These are the activations of a small neural network, seen along a few directions. Each row is one input.
Each table varies a few parts of the input and shows all the possible inputs, shuffled.
Descriptions start from the smaller parts, as in this example, which fits no table here: one of 4 places along a line, together with either a single point or one of 11 places around a ring or (one of 2 separate values, together with one of 8 places around a ring).
Shared parts are said once, and a part with two or three values counts as separate values.

Other details of the inputs vary at random and push rows far along two fixed directions, the same in every table; ignore that.

Table:
r1: 2 -13 2 27 -37 -12 -20 -16 4 -9 1 -30 28 3
r2: 9 15 0 30 26 -18 -16 24 -5 7 30 10 -13 14
r3: 10 16 0 19 35 -11 -6 28 -3 1 22 16 -17 13
r4: 8 -5 5 12 9 -20 3 19 4 21 27 -1 1 -6
r5: 3 9 -8 36 -26 -24 -35 -11 -15 15 33 -19 12 -12
r6: 10 13 -11 20 13 -8 -16 26 2 2 16 1 -2 9
r7: 4 12 -3 14 13 -14 -8 11 -12 19 28 4 -9 -6
r8: -2 17 -3 -16 38 14 21 21 1 4 -5 28 -20 -2
r9: -3 -9 6 -23 26 5 31 15 7 2 -12 16 -16 5
r10: 7 12 -7 -2 32 5 4 20 0 -3 0 18 -16 11
r11: -7 -17 5 -27 -10 18 25 -25 -4 -1 -27 1 9 -12
r12: 8 14 -7 3 34 6 4 32 4 -1 4 19 -15 11
r13: 3 18 -6 -11 37 12 18 32 2 4 0 25 -17 0
r14: 6 -9 -2 36 -26 -31 -30 4 8 6 22 -28 21 4
r15: 3 5 -10 26 -26 -1 -29 -11 -6 -15 1 -16 25 4
r16: 6 18 -9 16 11 -12 -11 21 -2 10 22 3 -4 -2
r17: -3 -14 4 -14 2 5 16 -9 5 -4 -21 2 -2 6
r18: -6 -16 7 -14 -17 22 18 -26 5 -22 -39 -7 14 1
r19: 2 -2 2 -11 19 -1 22 24 11 5 -2 11 -6 -2
r20: 3 14 -6 -7 27 11 14 17 -4 1 4 17 -7 -9
r21: -2 -11 2 -7 -14 10 15 -7 4 -1 -13 -7 13 -15
r22: -12 -19 2 -25 -19 14 20 -33 -1 -10 -35 -8 5 0
r23: 11 18 0 -3 49 9 15 35 3 -7 2 29 -19 13
r24: 5 -10 -1 26 -18 -26 -20 3 8 4 15 -21 15 5
r25: -2 12 -8 -16 29 15 17 12 -2 -7 -10 20 -17 6
r26: -9 -1 21 -50 -35 23 -13 -30 7 -18 -5 2 -2 -11
r27: -1 10 -11 32 -31 -25 -37 -17 -13 11 24 -24 10 -6
r28: 10 -3 10 26 22 -25 -4 30 10 11 30 5 -3 14
r29: -3 2 24 -43 -26 22 -11 -20 6 -6 11 5 -1 -23
r30: -3 -15 -4 16 -31 -15 -16 -8 2 -1 5 -24 22 -1
r31: 1 8 -14 25 -23 -10 -27 -3 -7 -3 12 -18 13 0
r32: 2 8 -12 36 -25 -28 -41 -10 -12 7 28 -22 10 2
r33: -2 -8 6 -22 26 7 30 18 9 0 -12 16 -14 4
r34: 5 11 -9 25 -17 -16 -23 -6 -12 7 24 -14 10 -13
r35: 4 5 -12 37 -28 -23 -42 -16 -11 3 20 -25 9 5
r36: 1 15 -1 -15 39 18 23 20 -2 5 -1 26 -15 -9
r37: -5 -14 9 -4 -8 6 10 -19 4 -10 -18 -5 8 6
r38: -3 9 -6 2 16 -8 -3 6 -10 5 9 7 -17 5
r39: 5 -6 6 -12 38 2 26 32 13 4 -4 21 -18 12
r40: 5 19 -7 19 17 -17 -10 24 -4 13 27 6 -11 -1
r41: 5 6 -10 36 -36 -15 -39 -26 -12 -12 11 -25 22 5
r42: -9 -1 -7 -23 -3 22 7 -33 -15 -18 -37 6 -4 4
r43: -7 -4 25 -57 -29 35 -9 -33 10 -25 -19 6 -7 -9
r44: 8 16 -6 10 24 -1 1 30 -2 9 21 11 -5 -7
r45: -4 11 -4 8 8 -10 -7 4 -11 12 11 6 -11 -2
r46: -1 -15 2 21 -20 -27 -21 -13 0 10 13 -23 10 8
r47: 12 18 -7 22 19 -11 -9 36 -1 15 33 7 0 -6
r48: 5 -5 5 2 7 -8 12 14 5 14 12 1 2 -7
r49: -10 2 -12 -21 -15 30 7 -30 -8 -22 -37 -5 6 -3
r50: -3 -13 2 -13 -19 10 15 -18 1 -3 -17 -9 15 -15
r51: -9 -18 9 -18 -14 16 17 -36 -1 -12 -35 -6 6 7
r52: -3 5 -3 -12 -2 34 9 -20 -3 -26 -37 4 7 2
r53: 9 16 -2 19 29 -3 -4 26 0 -5 16 15 -11 12
r54: 10 13 -10 21 14 -10 -16 21 0 1 18 2 -6 9
r55: 4 11 -8 24 -16 -17 -23 -8 -14 9 25 -14 9 -12
r56: 5 10 -8 13 10 -5 -12 8 -4 -4 6 4 -8 7
r57: -5 -10 8 -23 27 4 29 11 4 6 -10 16 -20 7
r58: -8 -12 3 -12 -14 3 13 -16 4 0 -17 -5 6 -7
r59: 6 -1 4 7 23 -21 8 36 10 21 24 10 -10 2
r60: -2 -10 0 19 -25 -25 -16 -9 1 14 16 -21 13 -4
r61: 3 -9 7 -7 29 -7 16 17 8 9 2 12 -16 13
r62: -3 -16 2 20 -43 -18 -18 -27 -7 14 12 -28 23 -12
r63: -3 -12 -3 20 -28 -15 -15 -1 6 3 7 -24 18 -1
r64: -8 -20 3 -18 -22 15 13 -31 2 -15 -39 -8 9 0
r65: -8 4 -10 -15 -19 27 3 -22 -6 -14 -32 -5 12 -12
r66: 1 -7 2 1 9 -10 9 19 9 5 6 0 -4 4
r67: 1 -11 5 3 -7 6 6 1 9 -10 -14 -3 12 4
r68: 4 -4 0 1 12 -8 9 28 10 12 9 6 2 -1
r69: -1 3 -7 29 -34 -9 -32 -33 -15 -7 4 -21 14 6
r70: 3 -7 14 -9 41 3 27 24 8 4 0 22 -19 16
r71: 3 -6 13 -11 37 9 30 24 14 -3 -9 24 -13 12
r72: -9 -13 3 -24 -19 18 22 -23 4 -9 -36 -6 8 -11
r73: -12 -1 -10 -20 -19 25 4 -36 -14 -21 -35 -4 5 -4
r74: -1 -10 2 -14 -8 17 22 -1 5 -2 -19 -2 8 -13
r75: -10 3 25 -59 -31 32 -2 -33 11 -11 -14 6 -6 -19
r76: -7 5 -6 -16 6 13 9 -15 -12 -8 -18 6 -11 2
r77: -2 10 -11 22 -23 -16 -26 -14 -12 6 15 -15 7 -7
r78: 6 10 33 -21 10 6 -19 17 22 -1 34 19 -20 1
r79: -9 -16 8 -22 -6 14 24 -23 -3 8 -21 2 2 -10
r80: -2 -9 2 19 -17 -31 -17 -6 0 21 22 -18 8 -1
r81: 7 -4 3 0 27 -4 14 38 14 5 3 12 -9 10
r82: -10 -16 5 -20 -3 6 18 -17 -2 2 -20 -1 -4 5
r83: -8 1 -10 -20 -13 28 6 -39 -10 -23 -41 -3 1 2
r84: -1 -4 8 -8 29 -10 20 24 7 20 9 15 -18 3
r85: -8 2 -13 -18 -14 29 6 -22 -6 -20 -34 -6 9 -3
Description of these inputs: one of 5 places along a line, together with either a single point or (one of 2 separate values, together with one of 8 places along a line).
Changing only the place on the line of 5 turns r10 into r8. The same change can be made to r39. Which row results?
Answer: r59
Changing only the place on the line of 5 turns r47 into r65. The same change can be made to r50. Which row results?
Answer: r72
Changing only the place on the line of 5 turns r32 into r55. The same change can be made to r63. Which row results?
Answer: r74
Change only the choice among 2 separate values in r58. List by row number the other rows that result.
Answer: r40
Change only the place on the line of 5 in r37. List by row number the other rows that result.
Answer: r11, r17, r22, r60
Start at r62 and move only the place on the line of 5, one step at a time. The first step leads to r84. Which rows follow, in order?
Answer: r57, r61, r70
Change only the choice among 2 separate values in r77. List by row number the other rows that result.
Answer: r60

Table:
r86: -6 -3 -5 -10 -1 7 13 -13 -7 0 -17 0 -1 -3
r87: 1 1 2 1 -8 1 -8 -5 2 -6 1 -3 3 1
r88: -2 -8 2 -10 -3 10 13 -7 4 -7 -17 -1 5 -1
r89: -3 -7 9 -18 -6 11 8 -10 5 -6 -12 2 1 -2
r90: -1 -8 9 -6 -12 -4 -3 -5 6 3 4 -5 3 -3
r91: 1 3 -8 10 -4 1 -5 -3 -3 -7 -6 -5 6 4
r92: -4 -5 7 -18 -5 10 8 -12 2 -4 -12 2 -1 -3
r93: -2 -5 6 -5 -11 -4 -4 -7 2 4 4 -4 1 -3
r94: 9 4 2 37 -11 -34 -36 15 3 14 45 -14 6 3
r95: -4 -9 9 -19 -7 10 9 -10 5 -4 -11 1 0 -3
r96: 0 4 -9 10 -2 0 -4 -6 -7 -4 -5 -4 4 2
r97: -2 -6 8 -16 -6 12 6 -9 5 -9 -12 2 1 -1
r98: -2 3 -1 1 -6 -1 -8 -10 -6 0 2 -2 -1 -1
r99: 7 6 12 -17 46 7 21 40 13 3 8 30 -25 9
r100: -4 1 -7 -6 1 11 10 -13 -8 -6 -19 1 1 0
r101: 1 11 -1 -13 26 15 10 10 -1 -8 -9 19 -17 7
r102: -2 -4 -3 4 -6 -4 1 -7 -4 4 -2 -6 4 -2
r103: 4 2 6 -16 52 3 34 40 9 12 3 30 -25 6
r104: 0 5 -2 3 -6 3 -11 -5 -2 -9 -1 -3 1 3
r105: 3 -3 -3 17 -8 -12 -9 1 0 3 9 -10 9 1
r106: -4 -2 -4 -7 0 11 11 -11 -4 -7 -19 1 2 -1
r107: -1 -10 3 1 -9 -5 3 -3 4 3 -1 -7 7 -2
r108: -1 -2 -4 6 -5 -3 0 -6 -4 2 -3 -6 5 -1
r109: 0 -7 -1 12 -10 -16 -6 0 1 10 10 -11 7 -2
r110: -3 5 -3 -10 -1 14 1 -14 -6 -11 -15 4 -3 1
r111: -1 1 2 -1 -8 -1 -6 -8 -2 0 2 -3 1 -1
r112: -1 -2 5 -13 -5 14 2 -6 5 -14 -14 2 2 2
r113: 1 13 -3 -6 -13 9 -9 -2 -4 2 8 0 5 -20
r114: -5 -3 4 -18 -5 9 8 -14 -1 -2 -12 2 -3 -4
r115: 1 -10 2 11 -12 -16 -5 2 4 9 11 -12 9 -2
r116: -3 -10 3 -11 -4 9 14 -7 3 -4 -17 -1 5 -2
r117: 1 2 1 2 -8 3 -10 -3 2 -9 0 -3 3 3
r118: -3 1 0 -2 -8 -3 -6 -10 -5 4 3 -3 -2 -3
r119: 4 3 -8 31 -6 -27 -20 6 -6 15 27 -13 5 1
r120: 8 -2 -1 31 -9 -23 -21 14 5 7 25 -14 11 4
r121: -3 -5 -3 3 -7 -6 2 -6 -3 5 -2 -6 4 -3
r122: 8 13 6 -1 48 -6 10 43 6 12 24 27 -27 9
r123: -1 5 -2 2 -5 1 -9 -10 -6 -3 1 -2 -1 0
r124: -3 2 0 -12 -2 14 3 -12 -2 -11 -14 3 -2 1
r125: -1 -5 -1 -6 -3 12 8 -4 4 -12 -19 -1 6 3
r126: 1 -2 -3 8 -6 -1 -2 -3 0 -4 -4 -6 7 2
r127: -2 2 -1 -1 -7 -2 -7 -10 -6 2 3 -3 -1 -2
r128: -4 -4 6 -16 -5 11 7 -12 1 -6 -12 2 -1 -2
r129: 3 2 -7 20 -6 -10 -12 0 -3 1 7 -9 7 3
r130: 11 13 -3 24 47 -27 0 51 1 25 40 17 -21 10
r131: 2 7 -11 21 -4 -8 -14 0 -6 -2 5 -8 5 5
r132: -4 -7 0 -10 -2 9 13 -9 0 -4 -18 0 3 -2
r133: -2 -2 -4 -5 -1 13 7 -6 1 -12 -20 0 4 3
r134: 4 8 9 -20 50 5 25 36 6 11 9 33 -30 6
r135: 8 15 -11 37 -15 -26 -30 18 -6 19 43 -15 15 -17
Changing only one part turns r86 into r118. The same change can be made to r107. Which row results?
Answer: r95
Changing only one part turns r108 into r111. The same change can be made to r121. Which row results?
Answer: r114
What is each input in this table made of?
Answer: one of 2 separate values, together with either a single point or (one of 4 places along a line, together with one of 6 places along a line)
Change only the place on the line of 6 in r97. List by row number the other rows that result.
Answer: r89, r90, r95, r99, r112
Change only the choice among 2 separate values in r128. List by row number the other rows that result.
Answer: r132
Change only the place on the line of 4 in r100. List by row number the other rows that result.
Answer: r88, r105, r106
Change only the choice among 2 separate values in r127. List by row number the other rows that result.
Answer: r119

Table:
r136: -9 0 -10 -20 3 29 23 -27 -12 -19 -46 5 -1 2
r137: -12 -13 3 -39 -14 27 31 -29 -3 -4 -37 2 5 -18
r138: 7 4 -10 41 -11 -28 -28 10 -3 9 28 -18 12 4
r139: -5 -10 6 -27 10 20 28 -3 6 -8 -28 11 -4 1
r140: -3 1 -10 0 -2 10 6 -13 -8 -10 -20 -2 4 2
r141: 0 10 -14 27 -25 -12 -32 -20 -14 -2 10 -19 11 -1
r142: 2 11 -11 25 -17 -12 -29 -7 -10 -1 15 -13 8 0
r143: -2 -7 0 -5 -9 7 6 -10 2 -7 -16 -5 8 -1
r144: 9 15 3 4 36 -6 1 39 5 9 25 20 -18 5
r145: 2 -3 1 24 -42 -20 -37 -17 -1 3 22 -27 20 -6
r146: 8 6 0 9 35 -8 10 37 6 9 16 16 -13 8
r147: -3 -12 6 16 -52 -21 -35 -30 -1 4 17 -31 21 -7
r148: 6 -4 10 0 31 -14 13 35 12 15 19 15 -15 8
r149: 8 11 6 1 33 -6 3 37 8 10 24 19 -18 4
r150: -9 -10 9 -29 -23 21 9 -32 1 -13 -27 -4 6 -8
r151: -4 8 -2 -25 13 28 18 -6 -3 -14 -26 16 -9 -2
r152: 5 -6 13 -2 32 -17 14 35 13 18 21 15 -17 8
What is each input in this table made of?
Answer: either a single point or (one of 2 separate values, together with one of 8 places along a line)
Change only the choice among 2 separate values in r143. List by row number the other rows that result.
Answer: r149
